Each row below holds a small network's activations on one input, seen along a few directions.
In each table, some parts of the input vary, and every possible input appears once, in random order.
A made-up example of a description, with smaller parts first: one of 3 separate values, together with either a single point or one of 11 places around a ring or (one of 4 places along a line, together with one of 5 places around a ring).
Shared parts are said once, and a part with two or three values counts as separate values.

Other details of the inputs vary at random and push rows far along three fixed directions, the same in every table; ignore that.

Rows:
r1: [  7 -30 -16 -72 -33  16 -42  39 -14  13  -8   3 -21]
r2: [  1   0 -36 -55  14 -22  -5  14  -5  22  15  26 -31]
r3: [ 34 -31 -37 -50 -36   4 -32  39 -11  20  15  -1 -43]
r4: [  9   1  13 -82   3   6 -50  18  27 -15  13  35   3]
r5: [-18  26  48  37  30 -72  -8 -14   4   9 -19 -20  -9]
r6: [-33  25 -41  60  16  38  27 -12  44  24 -60  34  -9]
r7: [ -2  16  -8  16 -16  64  26 -11  38 -14 -65  26  24]
r8: [ 15 -16  13  39   6 -54  -7  -8 -59   1  -4 -35 -10]
r9: [  2 -32  25  33 -36  73  -2 -30   2 -12 107 -38  45]
r10: [-13  -8  35  33 -15  70 -15  -1  39 -36 113 -40  54]
r11: [ 31  -3 -17 -60 -30 -18  -1  13   7  23  12  20 -19]
r12: [ 16 -12  -4 -69 -29 -13  13  14  -2  24   2  28 -18]
r13: [ -6   7 -16 -78  23   4 -37  24   4  11   8  14 -13]
r14: [  1  -9  10  32   3 -58 -14  -2 -40  -5 -17 -52  -2]
r15: [ 10 -15  14 -92 -18  15 -39  13  17   6   1  19   3]
r16: [ -5 -18  20  37 -17  77 -18 -20  18 -36 112 -45  28]
r17: [-46 -26  20  11  11  93 -39 -31  -1 -27  90 -29  63]
r18: [ 24 -23 -25 -56 -35   1 -29  55  10  17  10  -7 -27]
r19: [  8 -48 -22 -54 -32 -14  11  24 -26  26 -13  37 -30]
r20: [  3 -15   7  37  -3 -60  -1 -12 -63   4  -7 -32  -5]
r21: [ -5  12 -18  42   4  30  60 -18  30 -25 -53  62   5]
r22: [-14 -22  35  12  17 -33 -33 -14 -57 -17 -40 -32  11]
r23: [-11 -24  21  28  -1 -57  16 -11 -70   7 -17 -24  -4]
r24: [-26  14  16  23  54 -60  18 -23 -49   1 -10 -19  -4]
r25: [  3  24  -7  24 -22  60  31  -1  43  -4 -56  21  20]
r26: [ -4  22   9  32  61 -50  -6 -12 -33   0   1 -40 -16]
r27: [ 29   2   1 -68 -24  -5 -15  41  40  16  18   0 -11]
r28: [  5  12 -38 -59  17 -17 -25  28  17  15  21   6 -28]
r29: [ 10 -23 -12 -65 -42  13 -36  47  -5  27   6   1 -21]
r30: [ -1 -19  14  32  -2 -61  10 -14 -67   6 -10 -25  -3]
r31: [-11 -11 -23 -64  22 -21  10  16 -10  24   6  35 -30]
r32: [ -2  22 -24  43  -4  33  52 -17  28 -23 -47  55   5]
r33: [ 23  34 -28  56   7  33  38 -14  40 -22 -37  54   5]
r34: [ -9  22 -59  51  17  38  39 -15  19  -2 -37  40  -3]
r35: [-16  -8 -36  63 -37  40  23   2  26  28 -75  27 -10]
r36: [-22  36  27  21  59 -44  -9  -6 -30  -3 -19 -38   4]
r37: [ -5  35  51  19  35 -47 -11  -2  -7 -23 -13 -31   7]
r38: [  4  -4   6 -57 -31 -17 -14  19  34  51  -7  15 -25]
r39: [ -6  29  53  11  44 -49 -17 -12 -12 -30 -23 -22  17]
r40: [ 26  12 -30  37 -17  50  37 -11  36  -8 -49  19  -3]
r41: [-12  29  24  23  61 -52  -5   6 -12  -2   4 -39   8]
r42: [ 11  31 -34  52  -4  31  41 -17  35 -23 -37  49   5]
r43: [ -5  18  12  31  59 -52  -3 -15 -36   4  17 -24  -7]
r44: [ -1  -4 -14  29 -16  35  70 -21  21  -1 -64  52   9]
r45: [-18 -23  23  31 -27  66   0 -28   6 -29 118 -22  44]
r46: [-12 -26  21  26 -41  70  -9 -24  20 -20  95 -59  54]
r47: [  5  29  31  23  33 -63 -10 -10  -1 -27   2 -33   5]
r48: [ 25  -6  -9 -62 -27 -21  11  11   4  25   4  28 -16]
Description of these inputs: one of 4 places along a line, together with either a single point or one of 11 places along a line.
Changing only the place on the line of 4 turns r36 into r25. The same change can be made to r6. Which row results? -> r38
Changing only the place on the line of 4 turns r44 into r21. The same change can be made to r48. Which row results? -> r45
Start at r22 and move only the place on the line of 11, one step at a time. The first step leads to r1. Which rows follow, in order? -> r29, r18, r14, r3, r8, r20, r30, r23, r19
Change only the place on the line of 11 in r41. List by row number the other rows that result. -> r2, r13, r17, r24, r26, r28, r31, r34, r36, r43
